array([[134, 113, 113, 123, 148, 156, 120],
       [136, 131, 115, 149, 136, 139, 144],
       [119, 125, 116, 131, 145, 144, 123]]) Answer: 120, 119

array([118, 107, 120, 110, 129, 117, 127]) Answer: 127, 118

array([[129, 131, 126, 115, 157, 111],
       [148, 102, 129, 119, 141, 130],
       [122, 141, 127, 120, 133,  99]]) Answer: 111, 122

array([139, 120, 135, 135, 101]) Answer: 101, 139

array([109, 104, 135, 105, 131, 142, 126]) Answer: 126, 109

array([150, 132, 125, 135]) Answer: 135, 150

array([[135, 128, 105, 131, 131, 116, 126],
       [138, 144, 136, 121, 115, 101, 142]]) Answer: 126, 138

array([118, 119, 152, 154, 145, 108]) Answer: 108, 118

array([[125, 120, 119, 139],
       [138,  98, 118, 138]]) Answer: 139, 138
---
[130 102 123 118 135] result: 123, 135

[122 150 129 132 143 126 129] result: 132, 150

[[128 116 119 133 126]
 [146 136 138 130 120]
 [156 137 116 146 109]] result: 138, 156

[[114 138 127 120 121 104 129]
 [119 137 128 124 121 102 130]
 [119 134 128 125 120 105 130]] result: 124, 138

[129 102 127 133 120] result: 127, 133

[[127 132 130 132 134 131 153]
 [131 123 138 124 146 124 131]
 [127 132 129 132 134 129 152]] result: 124, 153

[[127 127 127 127 127 127 127]
 [136 152 122 145 147 133 121]
 [118 102 133 109 106 121 134]] result: 145, 152
---
[157 126 125 114 135 151 110] Out: 126

[[147 147 128 113 135]
 [150 148 129 113 135]] Out: 147

[105 153 150 151] Out: 153

[119 113 135 144 144 158 140] Out: 113

[104 147 121 117 110 143 123] Out: 147

[144 112 149 145 141 148 139] Out: 112

[153 110 150 140 146 152 143] Out: 110

[106 146 114 110 152] Out: 146

[[149 150 148 151 118 143]
 [108 144 142 115 114 124]
 [148 118 127 154 107 122]] Out: 150

[[127 130 151 115 150]
 [132 129 141 118 130]
 [124 128 132 128 140]] Out: 130
---
[[133 141 117 124 126 124]
 [124 113 137 138 127 129]
 [125 112 137 140 125 129]
 [130 118 125 135 131 108]
 [126 127 125 124 127 118]
 [128 117 125 136 129 107]
 [127 141 126 112 123 145]
 [128 145 131 115 136 137]
 [124 143 128 116 134 136]]	128

[[132 132 124 131 122 123 125 131 131 131 131]
 [112 112 142 115 144 147 141 114 115 113 113]
 [142 142 115 140 113 111 116 140 139 141 142]
 [140 140 117 138 114 113 118 138 138 139 139]
 [126 126 130 127 131 130 129 127 127 127 127]
 [127 127 129 127 129 129 129 127 127 127 127]
 [142 143 115 140 113 111 116 140 140 141 142]
 [146 146 111 143 105 105 113 143 143 144 144]]	111

[[149 118 146 142 132 138 147 148 153 124 149 138 148 153 149 143]
 [145 110 138 114 108 111 130 147 151 152 153 151 127 152 151 111]
 [106 141 104 139 119 137 111 104 105 143 108 111 109 106 108 137]
 [127 151 138 149 145 152 114 127 127 151 125 128 117 126 135 151]
 [114 107 104 107 106 107 148 118 132 111 137 129 139 129 129 107]
 [140 114 128 133 132 129 151 139 148 111 139 126 147 150 140 128]]	128

[[121 129 129 127 130 132 137 138 119 126]
 [130 126 123 132 131 126 127 126 130 122]
 [113 127 112 103 122 112 139 116 118 124]
 [127 130 134 133 122 136 135 127 124 129]
 [130 128 129 113 126 110 126 134 118 123]
 [123 129 119 114 119 107 128 131 126 122]
 [134 132 121 134 130 119 128 129 133 123]]	121

[[132 123 145 154 128 124 143 131 130 108 129 127 129 142 122]
 [132 123 145 132 122 124 143 131 130 112 131 127 129 127 123]
 [132 117 124 127 128 123 143 131  98 112 131 127 128 140 122]
 [132 151 145 131 128 131 143 131 130 124 131 127 119 135 122]
 [132 134 145 131 128 124 143 130 130 127 131 136 104 129 122]]	145

[[139 124 126 137 132 141 113 149 122 130 132 115 143]
 [109 118 133 140 133 133 122 132 131 141 115 146 135]
 [123 136 136 127 131 123 147 117 139 134 130 147 122]
 [126 141 133 128 133 126 129 129 146 150 123 127 127]
 [147 156 131 111 128 117 140 121 148 140 136 107 115]
 [132 152 134 120 132 119 138 122 153 152 127 122 119]
 [131 151 135 118 131 117 143 117 151 147 129 127 116]
 [110 116 134 145 135 138 122 137 129 140 118 151 140]
 [125 135 132 132 133 130 124 134 141 148 122 127 131]
 [133 148 133 122 132 122 133 126 149 149 128 119 123]]	133

[[132 108 139 106 117 135 115 111 143 100 113 131 122 130 126]
 [129 103 132 106 105 137 118 111 141 100 115 135 125 125 128]
 [123 103 136 112 120 124 117 114 151  99 117 132 128 126 123]
 [135 152 133 147 103 146 135 122 116 113 121 148 118 138 144]
 [134 118 129 123 142 119 133 148 152 145 140 131 144 126 131]
 [134 154 131 147 103 145 131 120 121 111 122 150 117 144 143]
 [123 104 138 113 118 122 117 115 152  99 116 131 124 128 123]
 [137 156 131 146 105 145 136 124 116 113 127 149 117 143 142]]	131

[[140 107 137 143 117 146 151 148 143 139 149 148]
 [128 107 127 129 130 146 146 151 148 122 140 148]
 [145 128 149 113 106 125 138 126 116 113 131 130]
 [153 121 149 109 112 138 150 136 134 109 136 139]
 [137 108 136 145 120 148 122 142 131 147 145 148]
 [134 129 134 146 130 139 107 124 121 148 144 126]
 [119 116 119 123 133 135 149 149 145 119 131 147]
 [140 140 144 129 113 118 109 111 106 135 119 114]
 [110 120 112 117 143 134 143 140 141 117 123 133]
 [106 139 108 131 143 112 108 112 122 137 115 108]
 [139 115 149 112 109 130 150 136 131 110 134 138]]	149
---
[111 138 111 132 113 158 105] >> 105
[122 154 121 153 120 155] >> 155
[108 141 138 143 104 122] >> 122
[124 155 141 115 126] >> 126
[100 119 124 139 121 146 122] >> 122
[155 129 125 141] >> 141
[139 147 114 107 116] >> 116
[102 132 120 152 116 124 134] >> 134
[152 153 144 101 138 125] >> 125
---
[[133 125 134 109 135 121 119 133 146 146 105]
 [126 105 133 113 128 142 122 154 116 126 129]
 [126 147 113 145 120 122 135 119 146 109 129]
 [131 149 118 136 128 115 131 117 156 125 116]
 [132 118 136 106 134 125 117 138 139 145 106]
 [123 135 122 143 134 135 138 148 122 116 155]
 [133 149 133 138 144 114 134 116 134 150 136]
 [125 107 131 124 111 140 124 117 102 118 128]
 [124 109 128 126 110 141 125 119 104 113 130]] --> 130

[[152 151 151 150 152 151 152 150 152 150 151]
 [130 129 152 132 153 147 129 132 152 125 152]
 [124 118 141 116 151 132 122 122 152 118 147]
 [108 106 127 107 142 116 107 109 145 106 142]
 [109 106 150 109 152 129 109 112 151 105 151]
 [146 149 142 148 131 142 146 147 132 148 132]
 [107 107 149 110 145 123 106 111 147 106 149]
 [113 122 114 126 104 114 114 117 103 121 108]
 [150 150 122 148 121 140 151 148 118 151 115]
 [108 106 140 109 143 118 107 110 147 106 144]
 [148 149 110 147 108 135 149 146 107 150 108]] --> 108

[[126 132 130 110 130 123 122]
 [128 122 120 109 131 121  98]
 [127 129 125 134 128 139 137]
 [126 123 144 147 120 133 123]
 [132 125 128 124 131 129 150]
 [124 124 116 127 131 121 126]
 [126 129 132 113 130 124 135]
 [127 130 130 121 131 127 149]
 [129 122 125 136 127 140 135]
 [129 127 125 135 128 139 136]
 [123 130 130 120 130 128 149]
 [130 126 129 123 131 130 150]] --> 150

[[129 101 117 101 127 147 122 152]
 [135 141 106 104 108 132 118 124]
 [126 124 152 110 136 112 139 146]
 [112 140 125 101 110 117 151 144]
 [122 136 128 154 140 137 117 111]
 [152 108 154 125 133 138 142 119]] --> 119

[[131 119 136 137 136 108 137]
 [115 117 110 133 119 123 119]
 [138 125 143 136 133 112 134]
 [118 132 114 120 139 131 138]
 [127 116 125 135 105 135 129]
 [144 140 116 120 129 116 122]
 [122 138 126 132 145 134 129]] --> 129
